Each row below holds a small network's activations on one input, seen along a few directions.
Each table varies a few parts of the input and shows all the possible inputs, shuffled.
Descriptions start from the smaller parts, as in this example, which fits no table here: one of 5 places around a ring, together with either a single point or one of 11 places along a line or (one of 2 separate values, together with one of 6 places along a line).
Shared parts are said once, and a part with two or three values counts as separate values.
In the rows, zero is written as 128.

Other details of the inputs shift rows strongly along two fixed directions, in all tables alike. That doesn't count.
To show where, the next rows are all for the same input, with only those details redrawn:
[138 141 134 137 109 152 133 129 117 121 127  97 150 137 113]
[110 121 133 102 123 149 100 135 136 157 148 133 141 131 120]
[133 139 127 145 130 129 135 124 125 123 120 128 128 124 130]
[115 123 140  94 103 171  98 140 129 155 155 102 163 143 104]

Rows:
R1: [136 131 128 132 125 119 144 121 130 118 122 122 122 133 135]
R2: [132 124 121 136 134 120 133 131 109 111 123 121 118 129 127]
R3: [138 123 132 129 129 113 145 130 132 116 118 118 127 131 138]
R4: [136 131 128 132 126 118 144 123 130 116 123 124 123 132 132]
R5: [139 125 133 128 128 112 144 131 132 116 118 119 126 129 134]
R6: [133 140 127 145 131 129 135 125 124 121 121 130 128 124 126]
R7: [130 126 121 135 134 120 135 132 108 109 125 125 120 129 123]
R8: [138 123 132 129 129 113 145 131 132 114 118 120 127 129 135]
R9: [136 132 129 132 124 117 143 123 130 117 122 123 122 131 131]
R10: [133 140 128 145 128 127 135 125 125 122 121 130 127 123 126]
R11: [ 92 100 109 109 187  76 100 131 146 154 134 219  69  97 159]
R12: [137 128 123 140 126 124 135 120 126 118 121 125 126 127 131]
R13: [138 129 123 140 124 123 135 121 127 119 121 125 124 126 130]
R14: [110 121 133 102 123 149 100 135 136 157 148 133 141 131 120]
R15: [137 127 122 140 126 125 136 119 127 120 120 124 125 127 133]
- The inputs of R7 and R11 match in every part but one. If R12 is changed in the same way as R7 into R11, which row does it become? => R13
- What do these inputs look like to the network? => one of 3 separate values, together with either a single point or one of 4 places along a line
- Which other rows agree with R2 in the choice among 3 separate values? List them by row number. => R1, R3, R14, R15
- Which other rows does R10 become when the choice among 3 separate values takes its other values? List them by row number. => R6, R14
